data = (113, 119, 136, 108, 119, 127, 109, 120, 150, 150, 124, 135, 121, 120, 120)
The second entry from the left: 119
The 1st entry is 113
Which number is the entry just right of 136?
A: 108
The 3rd entry from the right is 121
Which number is the centre entry?
A: 120
The 4th entry from the end -> 135
The entry just left of 124 is 150

[133 152 133 132 132 134 136 130 102]
The first entry from the left is 133
The 3rd entry from the right is 136
What is the first entry from the right? 102

Questions about the grid below.
1) What is the entry just left of 135?
2) What is the minimum?
3) What is the second largest entry?
4) What is the first entry in reading order?
((139, 114, 143, 120, 114), (122, 147, 113, 119, 136), (125, 140, 122, 129, 136), (131, 129, 131, 124, 126), (131, 126, 138, 139, 128), (121, 145, 122, 142, 143), (121, 150, 111, 120, 139), (137, 115, 145, 132, 120), (127, 135, 128, 134, 133), (129, 131, 131, 134, 131))
1) 127
2) 111
3) 147
4) 139

Questions about the matrix below. Rows and columns are numbered from 0.
1) What is the entry just right of the smallest entry?
2) What is the entry in the bottom-right corner?
3) What is the top entry of the column that holds the smallest entry?
4) What is the top-left entry?
5) What is the entry in row 2 and column 0?
6) What is the entry just left of 108?
7) What is the entry just right of 119?
[[126 125 127 122 131 135 133 131 127 130 131 137 125 120 130]
 [127 130 128 130 129 128 143 126 126 133 122 139 122 118 131]
 [130 128 128 125 130 133 113 131 128 127 132 123 125 132 129]
 [125 129 128 132 130 133 121 133 124 132 127 133 107 118 137]
 [123 129 128 133 128 134 139 130 120 137 120 148 108 105 141]
 [127 124 129 127 126 135 131 131 125 132 126 136 120 117 139]
 [127 133 128 140 124 121 131 126 126 131 120 134 112 118 135]
 [126 135 130 143 123 124 133 128 122 133 116 138 102 115 137]
 [125 125 126 124 130 133 132 128 128 128 131 133 132 123 129]
 [133 127 129 125 127 121 127 125 137 123 135 114 148 147 115]
 [127 129 129 126 128 130 130 128 128 128 126 132 129 127 129]
 [126 123 126 114 135 144 122 131 123 133 135 136 127 119 134]
 [124 128 129 132 126 128 141 127 124 134 123 141 120 116 134]
 [129 124 126 121 129 137 114 133 128 125 136 122 130 130 130]]
1) 115
2) 130
3) 125
4) 126
5) 130
6) 148
7) 134
